Each row below holds a small network's activations on one input, seen along a few directions.
Each table varies a few parts of the input and shows all the possible inputs, shuffled.
Descriptions start from the smaller parts, as in this example, which fits no table here: values(3) and (point or ring(11) or (line(6) and ring(8))).
Shared parts are said once, and a part with two or three values counts as separate values.

Table:
row 1: [-28  25  -1 -32 -28 -29   9  -4 -22  -4   3 -10  59  -9 -10]
row 2: [ 30  -9 -19   7  32  12   2  -4  28 -16  -6  -1 -43   6   5]
row 3: [ 40   5 -15  -4  31   9   9  20   1   6   3  -4 -20  11  10]
row 4: [-29  -3  23 -38 -20 -26  14 -13 -31  10   9  -6  41   0  15]
row 5: [ 21   0   6 -41  14   3  -5 -26 -18  15  13 -40  26  -2  15]
row 6: [ 30  -4  11 -24  30  11  10   4 -25  16   5 -22  -2  12  21]
row 7: [-48 -19  36  74 -45  23 -50  -2   7  28  -2  27  -6 -18 -38]
row 8: [ 25  24 -14 -35   2   0 -12 -17  -8  -4   7 -42  43  -9  -7]
row 9: [-24  -8  25 -19  -2 -18  29  16 -38  15   1  14  11  15  20]
row 10: [ 13 -19  23  63  -1  56 -71 -11  20  23   5 -15 -17 -19 -33]
row 11: [ 34  10 -36  13  13  12  -6  -8  50 -36  -8  -7 -33  -6  -8]
row 12: [-22   6 -26  20 -23 -17  14   2  36 -42 -17  34 -19  -5  -6]
row 13: [-13   4  -4   0   1 -19  33  35 -14   4  -2  32  -7  16   9]
row 14: [-29 -11  -9  16  -4 -18  25   8  12 -16 -11  40 -32   7   7]
Q: Changing only one part turns row 4 into row 5. The same change can be made to row 14. Which row results?
A: row 2
Q: What is each input in this table made of?
A: values(2) and (point or line(6))
Q: Which other rows does row 10 become when the values(2) part takes its other values? List them by row number.
A: row 7

Table:
row 15: [-43  -1  32 -18 -34 -24  11   5 -49  20   5   4  50   3   2]
row 16: [ 14  15 -12 -78  15 -32  44   3 -32   0  10 -20  35  17  29]
row 17: [-49   7  25 -54 -28 -47  36   2 -56  24   7   3  62   7  11]
row 18: [ 51  10 -27 -18  35  10  14  -5  17 -20  -2 -23 -18   6  12]
row 19: [ 16   7  -5 -47  12 -17  23  -9 -17  -3   1 -24  25   1  22]
row 20: [ 21   6 -10  -9  10   2   4  -8   2  -2   3 -13   2  -5   5]
row 21: [-47  -6  20  48 -40   3 -31  -3  -6  16   0  29   3 -11 -27]
row 22: [-13 -25  10  88 -20  41 -43   4  44   0  -5  36 -52 -15 -28]
row 23: [-43  -3  27  14 -33  -6  -7  -3 -27  28   6  16  24  -6 -10]
row 24: [-17  13  12 -62   5 -36  36  12 -50  10   9  -9  50  12  19]
row 25: [ 16  -8 -13  22  10  15 -21  -8  22  -9  -1  -7 -22  -6  -9]
row 26: [-55 -25  26  97 -49  27 -54   7  36   4  -8  47 -36 -19 -40]
row 27: [ 47   7 -35  17  33  22 -10   3  39 -25  -6 -10 -39   6  -1]
row 28: [ 49  13 -22 -57  40  -4  32   0  -8 -15   0 -29  -1  18  27]
row 29: [-10   6  17 -32  -5 -17  14   4 -38   9   6 -10  38   5  11]
row 30: [-18  -4   8  34 -14  12 -28  -5  13   9  -1  12  -4 -12 -18]
row 31: [  9 -19 -11  74  -3  38 -39   2  65 -14 -11  19 -63 -15 -25]
row 32: [ 39  21 -27 -85  44 -30  49   0 -20 -15   6 -30  13  26  38]
row 33: [ 44 -11 -31  66  30  45 -26   8  78 -31 -20  13 -83  -6 -15]
row 34: [-11  -1  16  -1  -8  -3  -5  -8 -14  14   3  -4  17  -6  -4]
Q: Changing only one part turns row 18 into row 32. The same change can be made to row 20. Which row results?
A: row 16
Q: What is each input in this table made of?
A: line(4) and line(5)
Q: Start at row 24 and move only the line(5) part, one step at a time. The first step leads to row 29. Which rows follow, in order?
A: row 34, row 30, row 22
Q: Start at row 17 and move only the line(5) part, one step at a time. The first step leads to row 15. Which rows follow, in order?
A: row 23, row 21, row 26
